Each row below holds a small network's activations on one input, seen along a few directions.
In each table, some parts of the input vary, and every possible input appears once, in random order.
A made-up example of a description, with smaller parts first: line(4) and (point or (values(2) and ring(5)) or ring(11)).
Shared parts are said once, and a part with two or three values counts as separate values.

Other details of the inputs shift rows strongly along two fixed directions, in all tables alike. That doesn't count.

Table:
r1: [  5  -3  14   4   1  -2  -9   4 -12  10 -20 -23 -13  -1 -10   4]
r2: [  7  15  -6 -11  12   7  -5   4  -2 -15   8  -2   5  23   8   1]
r3: [  2  20 -10  -3 -14   9  -1   6   6  -5   9  13   2   8   4  11]
r4: [ 5  9 -6 -8 -4  3 10 17 -1 -4 23  6 -2  1  9 11]
r5: [ 10  -1   8   8  16  -2  -4  -5   6  13 -12 -13  -2   4 -10 -10]
r6: [  9  -6   7   8  15 -10 -13   0  11  10 -14 -13   1   0  -8  -7]
r7: [ -9   9   8  19   8   2  -3 -21   5   8 -11  -1  -2  -2   2  -7]
r8: [  2 -10   9   7  -1 -13   1   2   6  18   3  -9  -6 -20   1   2]
r9: [-18 -37  29 -40 -39   2  -3  -9 -12  10   7 -14  51  17 -25 -10]
r10: [-10   3   7  17   5  -3  -6  -6  13  11 -15   3   1  -5  -6  -7]
r11: [ 14   4   5   2   3  -6  -5 -15  -2  18  -4 -19 -11   1  -8  -3]
r12: [ -1  19 -11  -6 -14   3  -6  10   8  -6   7  14   2   5   3  11]
r13: [ -9   6   6  21   7   1  -1 -16   6  12 -12   0  -2   1  -2  -6]
r14: [-3 -6 11 14 15 -4 11  0  5 14 -1 -6 -4 -8  1 -6]
r15: [  1  14 -11  -4 -15   1 -10  11  11  -7   6  13   5   4   7  14]
r16: [  0   0  11   6   3  -4   7 -14  -4  15   9 -14 -12 -16   5  -1]
r17: [  8  -7  -9   7   2  -4   4 -18  -7   5  -8  -2 -16 -18  -3  -4]
r18: [ -6   5   7  20   6   2  -1 -10  10  13 -14   3   0  -2  -5  -7]
r19: [-28 -36  30 -35 -23   7   1  -6 -10   5   2  -9  54  25 -26 -19]
r20: [  3  -8 -18  -3   5  -1  -2  15   5 -26  -1  18   6   2   7   1]
r21: [  0  -5   9   5   0 -11   5   0   3  19   5  -9  -8 -20  -3  -1]
r22: [  1  -2   8   9   2  -6  10  -9  -3  19   8 -12 -12 -13   1   0]
r23: [ 14   1   6  -1   1 -11 -10  -6   4  17  -7 -17  -6  -6 -13  -4]
r24: [ -5   4   2  -4  -4   6   5  31 -15 -12   9   0 -10   3  12  18]
r25: [ 18  15  -9 -15  -4   4  -4  11   0  -6  12  -2   1  16  -1   8]
r26: [-34 -48  18 -30 -26   7  11 -10 -14  -9  -2   8  48   8 -21 -21]
r27: [ -8  16  -3   0 -13  11  -6  20  -8 -13  -6   8  -6  10   7  19]
r28: [ -7  -8  11  12  14  -9   6   4   8  12  -2  -5  -4 -12  -1  -7]
r29: [  7   5 -20 -13  -4   6   3  -5 -10 -21  11  11  -5  -2  10   5]
r30: [ -5  10  -2  -3  12   5  10   9  -2 -14  19   5   1   9  18   4]
r31: [  3  -3 -17  -4   7   6   7  10  -1 -24   1  19   2   5   5   0]
r32: [ 11  -8  -8   7   1  -4   5 -12  -3   6 -10   0 -13 -21  -6  -5]
r33: [ 10 -14  -9   7  -2 -11  -4  -6   3   3 -12  -1  -9 -25  -4  -3]
r34: [ -2  24  -9  -5 -12  10  -3  -5   1 -10  12   9  -1   9  11  11]
r35: [  1  -7  -4  12  17  -2   3 -20  -4  -5 -13   1 -11 -13   3 -11]
r36: [ -3  -1  -3  -2   8  -2   3  26   9 -12  14   9   6   5  13   7]
r37: [-6 -5 10 15 16 -5 11 -6  1 13  1 -8 -7 -6  4 -6]
r38: [  7   0 -22 -13  -7   0   1  11  -2 -19   6  15  -2  -6   2   5]
r39: [  2 -10  -6  14  16  -3   5 -15  -2  -2 -14   3 -11 -10  -1 -10]
r40: [ -6  11  -8   4  -1   3 -10  15  14 -13   1  17  11  12   8   7]
r41: [ -1  21 -12  -3 -13   9  -1   0   2  -6  11  11  -1  12   7  12]
r42: [  7   1   6   9  17  -3  -4 -11   2  13 -10 -15  -5   7  -6 -10]
r43: [ 15  19  -8 -17  -2   4  -6   0  -5 -10  15  -6  -2  17   7   7]
r44: [  1  -4 -12  -7  -7   8   0  20 -19 -25  -7  10 -11   0   7  11]
Description of these inputs: values(4) and (point or (values(2) and line(5))).
Changing only the values(4) part turns r1 into r27. The same change can be made to r23. Which row results?
> r12
Changing only the values(4) part turns r21 into r38. The same change can be made to r28. Which row results?
> r26
Change only the values(2) part in r20. List by row number the other rows that result.
> r33
Change only the values(4) part in r4. List by row number the other rows that result.
> r3, r25, r32

Table:
r45: [ -9  -7  11 -35  -9   6  -4   1  -2  -8  17  -7  40  32  -8  -8]
r46: [  4   0 -14 -30 -38   2   6   4 -14  -9  24   7   3  -5   2  17]
r47: [  5   3  -6  36  27  -5   5 -20   2   7 -29   1 -33 -25  -1 -11]
r48: [ 29   7 -14  37  33 -15 -21  -3  14   8 -41  -9 -37 -18  -4  -2]
r49: [ 20  36 -11  -1  23   1   1  30  17  -4  28   0  -9  24  18  16]
r50: [ 18   5 -28  -8  17   2  -5  12   6 -29   5  13   6  18   8  -1]
r51: [ -3  23 -26  15   6   3   5  23  15 -23  17  32 -12 -10  29  19]
r52: [-21 -15   1  -8  -7   5   8  30  -4 -22  10  17  14   4  12   7]
r53: [-11 -37  28 -12 -29  -3  13 -39 -33  30  -5 -30  -1 -26 -21 -12]
r54: [ 25   6 -17 -23 -14  -1  -1  32 -16 -18  14  -1 -17  -7   8  23]
r55: [  8  37 -15  -7  -7   5 -18   7  15 -11  12  11   3  20   8  12]
r56: [  3 -11   2  36  37 -20  10  -4  13  12  -8  -3 -27 -34  11 -11]
r57: [ -4   1 -11 -14  -8  16   0  -6 -11 -26   0  14  16  25   3   0]
r58: [-16 -26  42  -4 -12  -8 -15 -23  -3  33 -26 -32  23   1 -31 -18]
r59: [ 15  -9  -8  30  38 -16   5 -10  12   8 -23  -1 -25 -27  -5 -18]
r60: [ -1  14 -29   1  -2   8   2  12  10 -26   3  34  -1   1   8   7]
r61: [-31 -28  28  22   2  -2  17 -28 -10  19 -13  -7   1 -25  -1 -15]
r62: [-17 -33  21   5 -21  -2  -6 -45   2  24 -28  -6  24 -11 -27 -24]
r63: [ 18  40   3  42  18 -12 -11  -6  26  39  -6 -13 -35 -15   4   8]
r64: [-26 -13  34 -31 -32  12   3  18  -8   8  18 -10  45  37 -14   4]
r65: [ 14 -14  -9 -38 -14   0  11  13 -19 -14  30  -3   4  -1   2   8]
r66: [-27  -6  22 -37 -29  19  -2 -13 -17  -6  12  -5  43  37  -9  -7]
r67: [ 11  13 -31   3  17   3  -4  35   5 -33  -6  25 -15   4  10  11]
r68: [ -6  12  28  21   7   0   2 -20   1  40  -6 -26 -11   0  -5  -4]
Describe the family of inputs behind these rows.
> values(4) and (point or line(5))
Changing only the values(4) part turns r49 into r68. The same change can be made to r65. Which row results?
> r53
Change only the values(4) part in r58. List by row number the other rows that result.
> r45, r55, r66
Which other rows agree with r62 in the values(4) part? List them by row number.
> r46, r51, r55, r60, r63
